Each row below holds a small network's activations on one input, seen along a few directions.
Each table varies a few parts of the input and shows all the possible inputs, shuffled.
A made-up example of a description, with smaller parts first: line(6) and (point or line(9) or (values(2) and ring(8))).
Shared parts are said once, and a part with two or three values counts as separate values.

Other details of the inputs shift rows strongly along three fixed directions, in all tables alike. That doesn't count.

A family of inputs:
row 1: [-15   2  -8   7 -11  10   9  -4 -12   6   5   3   3   3]
row 2: [-39  -1  -3  18  -1   4  14   3  10   9  13 -11  41   7]
row 3: [ 27 -13  11  -7  20  -5 -10   6  -6  15 -12 -15  19  -4]
row 4: [ 17  -1   0   4  16  -3   1  -5 -23   2   2  -1   3  -1]
row 5: [ -1 -26   3 -13   9  -1   3  -2   2   7   0 -33  36  -8]
row 6: [-33  13 -14  -1 -19   7  -1 -15  23  -5  -2  26  -6   5]
row 7: [  6  -6  19 -14  11  -5  -3   8  -9   7   0  -5  14  -3]
row 8: [-13  -1  -3  -8  -9   5   1  -1  15 -11   6  -1  -3  -6]
row 9: [-6  3 10 -6 -2  7 -5 -3 -5 -2  1 15 -9  2]
row 10: [-15  -4  -3 -18 -19  -1  -5  -5  17 -10   3  -3  -6 -10]
row 11: [ 32  -8   6 -11  10  -8  -1  19  -8 -11   1 -12 -33 -13]
row 12: [ 12  19 -14  26   1   8   6 -16 -30  -6   8  17 -15  18]
row 13: [  1   7  -2  -4  -8   0 -15  -6   1  10  -5  12   4   4]
row 14: [  3   4  -4 -14  -9  -4  -4  10  26 -30   7  15 -41 -21]
row 15: [-28 -16  25 -41 -18  -6 -14  15  17   7  -2  -1   1 -27]
row 16: [ 16  -6 -25  21   6  13  16 -20 -27   1   5 -35  18  34]
row 17: [ 13 -22  19 -22   8   2  -2  14  -5   5  -4 -25  -4  -5]
row 18: [ 20 -22   8 -23  11 -13  -7   0   8   7  -8 -28  11   6]
row 19: [ 20  17   2  -2  -2   1 -14   7  11 -13  -8  25 -39  -9]
row 20: [ 24 -25  11 -14  21  -5   3  10 -16  10  -3 -33   4 -12]
row 21: [-33  14  12  21  -8   3   8   2   5  20  -8   9  43   3]
row 22: [ 56   2  -9  16  15  -4  -7  -8 -41 -16   4  -8 -39  19]
row 23: [ -9   8  -6  33   0   3  22   1 -12  11  16  -1   5   8]
row 24: [-14  -7  -5 -12  -5  -7  -4  -2  24  -5  -6  14   3 -14]
row 25: [  2  26  -1  37   2   0  18  -7 -15  -5  11  18 -12  10]
row 26: [ 10  13 -36  31  -3   2  10 -17 -14  -7   1   7  -4  23]
row 27: [ -9  12   7   3   1 -14  -5  21  38 -29  -3  23 -42 -17]
row 28: [  9 -14  10 -22  10  -9  -4  11  18   2  -9 -15   8  -1]
row 29: [-28   8  -3   6 -10   6  -2  -8  -1  26  -6   9  46   8]
row 30: [-22  23  -8   7 -17  14  -9  -9   9   5  -5  34  -4   4]
Description of these inputs: ring(5) and (point or line(5)).
Changing only the ring(5) part turns row 15 into row 22. The same change can be made to row 1. Which row results?
Answer: row 12
Which other rows agree with row 21 in the ring(5) part? List them by row number.
Answer: row 3, row 13, row 19, row 29, row 30
A walk changes only the ring(5) part. It starts at row 26 and steps to row 29. List the rest of the walk in order.
Answer: row 7, row 11, row 14

A family of inputs:
row 31: [ -5   7   5   3  -5   0   1   5   2  -1   3  11 -11  -3]
row 32: [ 46  -9  -7   5  18  -7   1   4 -14 -12   0 -25 -19   8]
row 33: [-1  5 -8 -4 -6  1 -3 -2 11 -2 -6  9 -9 -1]
row 34: [  0   8   1  -1  -3   0  -6   1   1  -5  -2  15 -12  -6]
row 35: [ -7   4   1   1  -2   2   3   1   8  -9   3   7 -10  -2]
row 36: [-20   3 -10  16  -6   8  12  -7  -9   8   4  -3  21  12]
row 37: [  5 -16  28 -27  10  -5  -9  16   5  12  -6 -15  14 -16]
row 38: [ 28 -12   8  -6  19  -7   0  12   1  -7  -1 -17 -10  -7]
row 39: [-11   0 -17   9  -6   6   5 -16 -11   8   2   2  21   9]
row 40: [ 34  -9   2   5  19  -4   6  10 -12  -6  -1 -25 -13   5]
row 41: [ -4   5  -2   2   0  -1   1   0  10 -11   3   9 -11  -3]
row 42: [ -3 -16  33 -25  10 -11 -10  21  24  13 -12 -12  17 -14]
row 43: [ -5   2  -3  -5  -8   3  -4  -1   4  -5   1   8 -17  -3]
row 44: [-3  8  2 -1 -4  1 -6  1  1 -3 -1 14 -8 -3]
row 45: [ -2   8   2   4   0  -4   0   1   4  -4   1  14 -11  -9]
row 46: [-19   2 -12  17  -5   8  13  -9 -10   9   4  -2  23   7]
row 47: [-7  4 -2  3 -2  0  1  3  8 -8  3  8 -9 -3]
row 48: [ -4   3  -2  -7  -6   3  -3  -5   5  -7   1   9 -16  -1]
row 49: [ 45 -10  -8   9  17  -4   4   2 -20 -11   1 -27 -19   8]
row 50: [ -4 -15  34 -35   5  -8 -15  21  26  11 -16  -7  15 -19]
row 51: [-10 -17  23 -17   7   2  -2   4  -5  26  -4 -22  50   7]
row 52: [ 36  -9 -20  26  15   3  13 -11 -38   5   2 -39  12  30]
row 53: [-16   6  -1  13  -5   5   8  -9  -8  11   4   6  21  12]
row 54: [-13   1 -15   8  -7   6   4 -14 -10   8   1   1  18  13]
row 55: [-2  7  0 -1 -2  0 -5 -2  0 -3 -1 15 -7 -8]
row 56: [ 48  -8  -9  11  17  -4   4   2 -22 -12   1 -29 -25  15]
row 57: [ -4   1  -4  -5  -8   2  -4  -2   3  -5   1   9 -16  -6]
row 58: [-15   6 -15  21  -3   8   8  -9  -2  11   1  -3  26  15]
row 59: [-18   6  -5  15  -5   5  10  -9 -12  15   4   3  23   5]
row 60: [ -1   8   3  -2  -6   4  -6   3   0  -2   1  13 -15  -4]
row 61: [ -2   4  -5  -7  -5   0  -4  -5   7  -8   0  12 -13  -2]
row 62: [  2 -16  32 -27  12 -13  -8  20  15  10  -6 -13  13 -17]
row 63: [-12 -17  21 -10  10  -5   2   7  -2  26  -4 -23  50   4]
row 64: [ -2   2  -7  -2  -7  -1  -1  -2   8 -10   3   8 -10  -9]
row 65: [-15   6  -4  15  -2   2   6 -11  -8  10   3   7  23  12]
row 66: [ -3   4  -5  -4  -6  -2  -2  -4  10 -12   3   7 -11  -2]
row 67: [ -5   3  -6  -2  -7  -1  -2  -1   8  -9   3   5 -10  -3]
row 68: [ -6   4  -2  -4  -7   0  -1  -4   8 -11   3   5 -14  -2]
row 69: [-10   5 -19  15  -8   7   6 -13  -3   9   0  -5  22  16]
row 70: [ -3   0  -5  -5  -7   2  -3  -3   3  -5   1  10 -15  -9]
row 71: [-2  8  3 -2 -3  1 -6 -2  2 -5 -2 16 -7 -2]
row 72: [ -5   5  -4   3  -2  -1   1   3   8  -9   3   8 -11  -6]
row 73: [ -2   2  -7  -5  -6   0  -4  -3   5  -7   0  11 -13  -5]
row 74: [ -1   8   2  -1  -6   3  -5   2  -1  -2   1  13 -14  -6]
row 75: [ -3   8   4   3  -4  -1   1   5   2  -2   2  12 -14  -6]
Changing only one part turns row 61 into row 66. The same change can be made to row 70. Which row results?
Answer: row 49
Changing only one part turns row 68 into row 48. The same change can be made to row 32. Which row results?
Answer: row 73
What is each input in this table made of?
Answer: ring(5) and (point or (values(2) and line(4)))
Which other rows does row 44 become when the line(4) part takes its other values? List them by row number.
Answer: row 34, row 55, row 71
A walk changes only the ring(5) part. It starts at row 57 and steps to row 52. List the rest of the walk in order.
Answer: row 40, row 75, row 74
Which other rows does row 64 become when the values(2) part takes its other values? List them by row number.
Answer: row 49
Which other rows agree with row 63 in the ring(5) part? List them by row number.
Answer: row 31, row 42, row 45, row 53, row 59, row 62, row 65, row 75

A family of inputs:
row 76: [-15  11   7   0  -1  -2   4  15  29  -9  -2  14 -20 -11]
row 77: [ 20  -6   4  11  12   1   2   7 -28  19  -8 -20  30   2]
row 78: [ -1  -2  11 -13  -7  -8  -1   5  -2  -8  13  11 -30 -18]
row 79: [ -4  -7   7 -21   4  -8  -2   6  16 -11   2   9 -18 -25]
row 80: [-14 -20   8 -13  -4 -10  11   8  23  11  -1 -41  44   6]
row 81: [  4  -3  -1  -6   6 -11   0   3  10  -9   3  14 -15 -20]
row 82: [ 16  13 -21  10  -2   8  -5 -16 -13  -2  -8  13 -17  17]
row 83: [  7  -8  -6 -25 -13 -12 -21   0  22 -19 -11   5 -34  -5]
row 84: [ 32  -9  -2   0  16  -2  -7  -5 -13  20 -12 -15  20  18]
row 85: [  2 -15  17 -12  15   5   2   2  -4   2  -1 -19  23  10]
row 86: [  6 -19  -4   4   9  15   9   0 -21  14  -2 -32  26  10]
row 87: [ 31  15  -2  -3  -5  -1 -14  -1 -16 -11  -2  15 -56   5]
row 88: [  0   4   8 -15   6   1  -6   5  15 -18   0  14 -18  -7]
row 89: [  5  15 -15  30  -1  -6  11 -15 -30   3   5  15   6   3]
row 90: [ 46  35 -28  44   0   5  -3 -25 -39  -2  -3  22 -26  24]
row 91: [ -6  13  -3  11  -7   8   3 -10 -18  -6  13  12  -7  17]
row 92: [-36  14  -4  24 -12  11  17  -3   9   3   4  13   9   9]
row 93: [-12  -9   8 -34 -11  -9 -10   4  36 -22   2   0  -9 -14]
row 94: [ 23  -9  -2   1  10   7  -2 -10 -22  12 -11 -19   9  23]
row 95: [ 43  -6  37 -17  29 -16 -17  21   1 -12  -6  -8 -16 -12]
row 96: [-31  18 -13  32  -6   3  12  -2  13   9   3  20  16   8]
row 97: [-39 -14  -7 -19 -18  -4   1 -14  24   2   9  -7  27 -14]
row 98: [  6 -18   3  -2  12  -1  11  -5 -15   6   5 -21  15   1]
row 99: [-27   4 -17   3 -11  16   4  -4   1   6  -1   8  12  -5]
row 100: [ 11 -11  10  -5  21  -2  -2   3  -2   5  -2 -12  27   9]
row 101: [ 30  -5  35   5  29 -21  -5  29   4   6  -8 -20  -3  -7]
row 102: [-55 -12  -8 -25 -31   7  -7  -3  35   6   2  -4  28 -20]
row 103: [-34  18   3  21 -21   5  11   1   1   6  12  17  -2   7]
row 104: [-11   8 -27  21  -7  13   6  -7  -8   6   0  11  12   2]
row 105: [  1   4   2  -7 -12   6  -5  11  -6  -8   6   8 -34 -14]
Changing only one part turns row 97 into row 83. The same change can be made to row 78. Which row results?
Answer: row 87
What is each input in this table made of?
Answer: values(5) and (point or line(5))
Which other rows does row 96 become when the values(5) part takes its other values? List them by row number.
Answer: row 81, row 84, row 100, row 104
Which other rows does row 94 become when the values(5) part takes its other values? List them by row number.
Answer: row 85, row 86, row 92, row 98
